These are the activations of a small neural network, seen along a few directions. Each row is one input.
Each table varies a few parts of the input and shows all the possible inputs, shuffled.
Descriptions start from the smaller parts, as in this example, which fits no table here: one of 5 places around a ring, together with either a single point or one of 9 places along a line or (one of 3 separate values, together with one of 6 places along a line).
Shared parts are said once, and a part with two or three values counts as separate values.

Other details of the inputs shift rows strongly along two fixed directions, in all tables alike. That doesn't count.

A family of inputs:
R1: [-16  16  -5   5   1  39   6  75  47   0 -49]
R2: [ -6  32 -32   8  16   1 -13 -28  -8  10  35]
R3: [ -1  16  37  26   7 -15  35 -54 -55  29  31]
R4: [ 53 -41 -61  27  -8 -15   8   9  14 -19  17]
R5: [ 27   2 -12   8   3   3  27 -65 -42  35  58]
R6: [ 54 -44 -26 -19   6  30 -30 -24  17 -19  33]
R7: [-20  47  60   3  -8 -35  20 -23 -34  10 -31]
R8: [-12  18  58  13  -3 -36  49  -5  10 -20 -16]
R9: [-29 -31  15 -52  13  13 -31  68  40  15 -47]
R10: [ 36 -11 -45  42  -1 -16  -4 -28 -47  18  25]
R11: [-36  -3   9 -39   3  22 -26  23  57  26 -47]
R12: [-42  51  57 -17  33 -14   6 -12  -5  10   3]
R13: [ 29 -16 -51 -14 -20  -5 -31  26 -17   2 -11]
R14: [ 35  11  -1  -8  18  30  19  29  24  13 -14]
R15: [ 24  28  18 -19  -3 -29   7 -22 -50   5   8]
R16: [ 19 -42 -90 -10 -13  34 -32   4  30  29  10]
R17: [-52   0   8 -21  11   4 -26  64  16  -2 -27]
R18: [-21  29  58  -5  15 -32  44 -17  -8 -40 -23]
R19: [-19 -20  19 -54  -5   3 -18  56  12   9 -48]
R20: [-22   8  47  12  -6 -18  13  -7 -15  23 -39]
R21: [ 38 -48 -78 -29  -2  10 -41  45  -9   4   7]
R22: [-14 -27  46   7 -27   1  12  29  56  -2 -35]
R23: [ 54 -23  -2  11  -3  13   2 -45  -2  -6  63]
R24: [ 30   7 -22  19   9  12 -13 -47 -24 -39  69]
R25: [-34  14  16  -3   3   2  -5   7  10 -54 -24]
R26: [ 35 -30 -34  26 -15  22 -16 -14   9 -16  53]
R27: [ 57 -13 -21 -15  24  -2   0 -50 -20 -35  33]
R28: [-51 -43  -3  10 -27  25 -19  56  31  26 -59]
R29: [ 23 -46 -84 -19  19  25 -57  40  36  17   4]
R30: [  9  12 -35  31  -4   4  19 -52 -47  22  65]
R31: [-32  41  57  55 -19 -26  40 -15  -5 -25  22]
R32: [-46  39  41 -14  -4   4  22 -33   5  24  -6]
R33: [-37  70  45  32 -12 -41  20 -23 -52  -5 -13]
R34: [-35  -1  11   2  -1 -13  13  34  22 -46 -47]
Description of these inputs: one of 2 separate values, together with either a single point or one of 6 places around a ring or one of 10 places around a ring.
Changing only the choice among 2 separate values turns R31 into R22. The same change can be made to R24. Which row results?
> R6
Start at R33 and move only the place on the ring of 10, one step at a time. The first step leads to R13. Which rows follow, in order?
> R21, R17, R29, R2, R16, R30, R28, R10

A family of inputs:
R35: [ 40 -44 -58  20 -18   9 -10  -3   9  -4   3]
R36: [-64  50  92  22 -19 -19  43 -23   0 -12 -26]
R37: [ 61   6 -25 -13  27  -4   3 -33 -28  -5  48]
R38: [-47 -11  22   8 -20  19  -8  38  38 -16 -25]
R39: [ 22  -9 -32 -21  15  -9 -26   4 -19 -12   7]
R40: [ 37  24  10  36  15 -10  27 -79 -46 -10  92]
R41: [-89  90  92  12   2 -18  33 -31 -41  37  -3]
R42: [-60  21  44 -24  -2   4 -10  66  38 -21 -67]
R43: [ 53   9   3  26   8 -32  36 -51 -53   6  43]
R44: [-73  15  38  -8  -7  14  -3  52  55 -21 -58]
R45: [ 23 -80 -50  -9 -26  11 -29  77  50   9 -66]
R46: [ 44 -74 -70 -30   1  42 -34  32  64   8 -11]
R47: [ 19  -2 -60   8   1   7 -18 -15 -33  46  32]
R48: [ 32   4  -8 -26  22 -14  -5 -33 -34  -5  30]
Describe the family of inputs behind these rows.
> one of 2 separate values, together with either a single point or one of 6 places along a line
Changing only the choice among 2 separate values turns R43 into R45. The same change can be made to R40. Which row results?
> R38

A family of inputs:
R49: [-28 -21  11  32 -23  44   7  13  66  -1 -57]
R50: [-12  52  62  14 -13 -40  19 -33 -63   9   6]
R51: [ 38  13 -37 -31  29  21  -6 -31 -24  22  22]
R52: [ 27 -48 -41   8 -35  10 -37  38  -2  32  -8]
R53: [ 83 -35 -16  19  -7 -11 -10 -13 -16 -37  38]
R54: [ 62 -16 -28  13 -17  12  44 -46   0 -11  43]
R55: [-20   5  68  21   7 -29  34  -3 -19 -52   0]
R56: [ 43 -31 -32   3   8 -25   6 -30 -56  20  27]
R57: [-47  60  25  -3  22  -3   6  -9  -3  25  25]
R58: [ 21 -57 -41 -53   9   8 -42  52  59  39 -66]
R59: [ -1  28  27 -13  30 -36  19 -63 -68   7  25]
R60: [-29  11   5  13 -25  14 -23  15 -10  25  14]
R61: [ -3  62  56 -10   9 -36   8 -61 -64   7  17]
R62: [-38  23  58 -23  25  -1   1  56  55 -45 -24]
R63: [-74  32  36   7 -16  32  10  49  15  25 -39]
R64: [ 33  -6 -61  23  11   3  -8  -5 -12  43  60]
R65: [ 72 -53 -31  10  10 -10  -2  27  32 -22   7]
R66: [-57  53  31   1  23  -4  12 -43 -48   8  49]
R67: [ -8  44  50 -13  29  14  23  15   3 -55   8]
R68: [ 45 -29 -35 -10  -6  10   2  18 -12  30 -27]
R69: [-74  14  44 -44  16   2 -11   8   6   7 -38]
R70: [-68  25  32 -25 -17  26 -37  28  22  18 -22]
R71: [ 62 -25 -21  13 -34  -4  13 -55  -4 -15  58]
R72: [ 63   5 -34 -22  26   2   6 -40 -41  24  14]
R73: [-49   4  58 -26  23   4  -1  36  23 -60 -12]
R74: [-43  65  17  21  14 -51  30 -47 -62 -51  14]
R75: [ 25 -15 -67 -23  11  52 -26  10   9  33  18]
R76: [-73 -13  49  38 -17  11  13 -11  41 -15 -39]
R77: [-39  18  69 -27  -1  11 -22  48  37 -57 -25]
R78: [ -9  39   9 -27  35 -14  -2 -21  -5  23  12]
R79: [  4 -53 -64   4  -4  24 -28  17  -5  31  29]
R80: [-45  22  36  16 -20   9  23  45  -6  23 -47]
R81: [-66 -19  61  -7 -36  -2  34  10  46 -26 -37]
R82: [-27  23 -22  -2   2 -28  -5  30  27 -26 -46]
R83: [ 18 -60 -43  32 -11  25 -17   9  82  14 -23]
R84: [ 17 -32 -70 -16 -26   1 -53  34  25 -28 -41]
R85: [ -6  20   7  31  -1 -27  20  11 -22  32  12]
R86: [ -9 -88 -48  -8 -26  20 -34  74  28  32 -47]
R87: [ 48 -14 -26  58 -16   7  -6 -75  -8  -5  53]
R88: [  2  -8  18   7 -20 -13  37  -9  46  -8   4]
R89: [ 87  -9 -17  27  15  -3  31 -24 -31 -35  42]
R90: [ 20  42  21  20  17 -50  36 -36 -53  25  26]
R91: [  3 -39 -30 -58  -8  30 -66  32  39  24 -38]
R92: [ 53  10 -84   7   8  -4   1 -19 -27 -28  10]
Describe the family of inputs behind these rows.
> one of 4 separate values, together with either a single point or one of 4 places along a line or one of 6 places around a ring
Changing only the choice among 4 separate values turns R71 into R88. The same change can be made to R60. Which row results?
> R64
Changing only the choice among 4 separate values turns R81 into R54. The same change can be made to R79. Which row results?
> R63
Change only the place on the ring of 6 in R56. List by row number the other rows that result.
> R59, R66, R69, R79, R86
Start at R75 and move only the place on the ring of 6, one step at a time. The first step leads to R51. Which rows follow, in order?
> R72, R68, R80, R63
Change only the choice among 4 separate values in R65. List by row number the other rows that result.
> R53, R55, R89
